Each row below holds a small network's activations on one input, seen along a few directions.
In each table, some parts of the input vary, and every possible input appears once, in random order.
A made-up example of a description, with smaller parts first: one of 3 separate values, together with either a single point or one of 11 places along a line or (one of 4 places along a line, together with one of 5 places around a ring).
Shared parts are said once, and a part with two or three values counts as separate values.

Other details of the inputs shift rows strongly along two fixed directions, in all tables alike. That doesn't count.
These rows show it; all are for the same input, with only those details redrawn:
[ 31 -11 -39 -40  28 -11  43 -52 -78  38 -16 -66  35  23 -56   0]
[-36   6   2  31   1  -3  -1  13  11  -8  11  28 -29  -4  28 -14]
[-34   7   4  30   0   0  -2  12  13  -8  10  28 -24  -7  27 -13]
[ 14  15  21  -7   3  22  -2 -29  14  -2 -22  -2  51 -23 -18   8]
[-35   8   7  31  -1   1  -4  13  17 -10  10  31 -23  -8  29 -12]
[ 12  14  18  -7   3  21   0 -28   9   0 -20  -3  46 -20 -17   6]
[-34   8   6  30   0   1  -4  12  15 -10  10  30 -24  -7  28 -13]
[ 12  14  18  -7   4  19   0 -28  10  -1 -21  -3  45 -20 -17   7]

A family of inputs:
x1: [ 35   5  24  -8   2  14  -1 -28  16  -8 -13   2  44 -20 -18  19]
x2: [-28   4  11  23   4  -6  -4  21  10 -16  14  19 -30  -1  37 -21]
x3: [ -1 -34 -49 -10  27 -41  39  -5 -80  18  20 -33 -41  42  -2 -17]
x4: [-12 -15 -49  -6  26 -36  41  -8 -70  31  23 -47 -46  38 -11 -24]
x5: [ 13  16  20  -8   5  20  -1 -27  12  -1 -18  -8  44 -18 -16   7]
x6: [ 32   2  19  -5   1  10   1 -28  11  -7 -14   5  42 -18 -18  17]
x7: [-23   7  16  23   3  -4  -8  19  19 -18  12  18 -27  -6  37 -21]
x8: [-14  -4  11  22   2 -12  -4  19  13 -22  21  20 -34  -1  36 -14]
x9: [-30   7  -4   7 -26   2 -35  42  27   1   9  23 -31   2  18   1]
x10: [-23   1 -12  12 -28  -7 -28  41  21   5  18  22 -40   6  13  10]
x11: [ 18   5   7 -30 -16  29 -17   4  24   6 -26 -13  37  -3 -27  16]
x12: [ 29  17  28  -4  -1  16   0 -28  26  -1 -10  -9  40 -26 -20  15]
x13: [-36   7   1  30   0  -2  -1  14   9  -8  12  28 -29  -4  28 -14]
x14: [  8 -26 -48  -5  23 -44  42  -7 -70  25  30 -39 -50  40 -11 -14]
x15: [-28   3  10  23   5  -3  -5  17  10 -17   8  24 -23  -2  36 -17]
x16: [ 18   8  21 -12   6  18  -3 -23   4  -9 -24  -3  49 -17  -9   1]
x17: [ 34  -8 -33 -43  29 -13  43 -49 -74  40 -11 -75  31  24 -56  -2]
x18: [-25  -7  -7   1 -17   4 -19  50  20  -9   3  17 -33  15  27  -9]
x19: [-24   7   7  34  -2  -8   2  13  18  -7  22  22 -38  -6  24  -4]
x20: [ 37   7  29  -8   1  12  -2 -26  22  -9 -10  -2  43 -21 -18  17]
x21: [-25   6   8  35  -3  -3  -1  11  21  -8  17  30 -30  -9  25  -1]
x22: [-17  -5  11  23   1 -11  -4  20  12 -23  20  24 -32   0  37 -13]
x23: [  2 -36 -63 -33   0 -41  10  22 -72  29  17 -39 -46  53 -14  -4]
x24: [-20  -8   5  25   1 -10  -4  17   6 -24  13  32 -28   0  35 -11]
x25: [ 21  12  16  -1   0  16   4 -30  12   1 -15   1  41 -22 -21  17]
x26: [ 35  -7  17 -34 -18  25 -22   6  28 -10 -27  -6  43  -4 -19  20]
x27: [  6 -33 -67 -28  -2 -44  14  19 -67  37  23 -36 -50  49 -22   4]
x28: [ 22   7   8 -38 -18  18 -32   6  13   3 -24 -13  41  -5 -19  15]
x29: [ 39  -4  14 -27 -20  23 -19   3  34  -4 -22  -2  38  -7 -27  29]
x30: [ 28   5  13 -21 -23  29 -18   1  36   4 -24  -6  39 -10 -31  28]
The inputs of x7 and x12 match in every part but one. If x18 is changed in the same way as x7 into x12, which row does it become?
Answer: x30
What is each input in this table made of?
Answer: one of 5 places around a ring, together with either one of 2 separate values or one of 4 places along a line
Change only the choice among 2 separate values in x10. List by row number the other rows that result.
Answer: x30
Which other rows agree with x20 in the place on the ring of 5? List them by row number.
Answer: x1, x6, x14, x27, x29
Change only the choice among 2 separate values in x11. List by row number the other rows that result.
Answer: x9

A family of inputs:
x31: [ 28  21  50  15  -2  31  -7 -37  51 -19 -24  25  62 -45 -13  24]
x32: [ 40  23  56  10  -4  28  -6 -35  59 -22 -11  13  55 -46 -12  18]
x33: [-32 -20 -39  27  26 -44  30  13 -59   9  27   3 -68  32  32 -34]
x34: [-39 -18 -59  17  -7 -31  20  38 -39  32  26  -5 -80  39   7  -7]
x35: [ 26   8 -16 -32  34  -4  34 -50 -57  34 -16 -60  39   9 -41 -14]
x36: [-45  -5  19  34 -27   9 -42  65  59 -38   9  63 -46  -3  59  -6]
x37: [ 20  32  41 -23 -19  41 -42   1  59  -4 -32   4  60 -31 -14  13]
x38: [-43   3  38  53  -2   5 -15  38  50 -48  21  64 -43 -15  72 -16]
x39: [-26 -31 -56  15  -3 -38  16  36 -39  23  30   2 -82  43   8  -4]
x40: [-21 -27 -47   2  -6 -46   6  38 -40  12  43 -15 -84  40  16 -12]
x41: [-52  21  17  46 -30  13 -35  56  73 -11  23  56 -57 -13  41  -1]
x42: [ 30  21  57   4  -1  26 -17 -33  43 -28 -16  18  65 -44  -3  25]
x43: [ 32  -7 -27 -21  25  -6  45 -60 -53  29 -10 -40  37   7 -55   4]
x44: [-45   6   8  45 -33  10 -35  53  67 -21  22  74 -51 -12  41   1]
x45: [-24 -30 -48   3  -3 -44   7  40 -46  13  38  -6 -79  44  18  -2]
x46: [ 32 -23 -37 -59   6   4  14 -21 -50  23 -25 -51  37  28 -53   4]
x47: [-45  -9 -41  28  22 -37  33  14 -59  19  24  -3 -66  28  32 -37]
x48: [-52  17  26  56  -4   3 -21  30  47 -35  19  76 -37 -23  65 -29]
x49: [ 33  16  61  -5   1  33 -12 -26  51 -37 -21   6  61 -39   1   4]
x50: [-27 -19 -33  26  19 -50  30   7 -51   4  48 -11 -78  27  27 -26]
x51: [ 13  24  42 -25 -19  49 -37   2  61 -13 -35  -1  60 -26 -14  15]
x52: [ 52 -25 -24 -61   5  -6  15 -16 -42  17 -15 -67  27  28 -48   7]
x53: [  8  33  50   8  -5  34 -16 -36  41 -16 -27  15  69 -50  -5  18]
x54: [ 21  25  37 -19 -26  39 -39   3  52  -7 -39  12  65 -33 -10  20]
x55: [ 13  26  46   4  -3  32 -18 -40  42 -24 -21  25  70 -47 -10  13]
x56: [ 58 -17 -25 -59   4 -14  11 -17 -45  26 -12 -62  27  23 -47   6]
x57: [ 43  11  41 -13 -25  34 -29  -2  63 -13 -21  19  53 -29 -20  43]
x58: [-39 -21 -39  31  21 -46  29   5 -59   7  35   1 -70  29  25 -21]
x59: [-46 -25 -54   2  -3 -26  13  46 -46  18  16 -12 -72  46  21 -21]
x60: [-20 -18 -32  21  23 -48  31  15 -50   5  40  -9 -75  30  32 -39]
x61: [-59   9  28  53  -4  11 -17  31  50 -44  16  71 -38 -19  65 -28]
x62: [  7  40  54   5   1  37 -19 -37  48 -14 -20   6  64 -48  -9  11]
x63: [-44   3  17  40 -32   0 -47  55  57 -30  20  66 -49 -11  54   6]
x64: [-54 -10 -36  22  28 -27  35  13 -49  13  28 -17 -71  34  27 -42]
x65: [-57  22  26  72 -11   8  -7  27  55 -22  20  68 -45 -28  56  -9]
x66: [ 36   4  45 -27 -21  39 -36   7  56 -27 -31  11  61 -22  -7  29]
x67: [ 55 -20 -27 -57   8 -12  12 -15 -51  28 -17 -53  33  27 -45  15]
x68: [ 33 -19 -16 -32  31  -5  38 -48 -61  13 -23 -51  41  16 -38  -3]
x69: [ 27  -8 -35 -48  -2  -4  12 -25 -53  38 -21 -58  35  18 -54  20]
x70: [ 32 -15 -39 -52   1  -6   9 -30 -52  30 -14 -48  35  20 -58  16]
x71: [ 39 -14 -38 -57   5  -5  10 -22 -52  32 -22 -46  37  23 -53   3]
x72: [ 46 -19 -32 -54   7 -10   9 -19 -53  30 -25 -50  35  25 -48  11]
x73: [ 59 -19 -29 -47   0 -11  22 -24 -36  32  -5 -59  20  21 -61  21]
x74: [-52 -17 -40  25  22 -29  38  15 -57  10  21  -8 -66  33  32 -36]
x75: [ 37  21  58  -1   4  28 -16 -25  43 -27 -23  20  67 -40   4  13]
x76: [ 26   7 -20 -21  29  -2  46 -57 -47  39  -9 -58  31   7 -55   2]
x77: [-59  22  19  38 -30   9 -47  56  64 -18  23  51 -51 -14  48  -4]
x78: [ 37  20  54  11  -1  30  -5 -32  52 -21 -16  22  60 -43 -10  28]
What is each input in this table made of?
Answer: one of 2 separate values, together with one of 4 places along a line, together with one of 6 places along a line
The inputs of x53 and x47 match in every part but the place on the line of 4. If x50 is changed in the same way as x53 into x47, which row does it become?
Answer: x60
The inputs of x57 and x45 match in every part but the place on the line of 4. If x34 is changed in the same way as x57 into x45, which row does it become?
Answer: x69
Change only the place on the line of 6 in x49. List by row number the other rows that result.
Answer: x38, x61, x64, x68, x74
Change only the place on the line of 4 in x63. List by row number the other rows that result.
Answer: x36, x39, x72
Change only the choice among 2 separate values in x45. List by row number the other rows that result.
Answer: x42
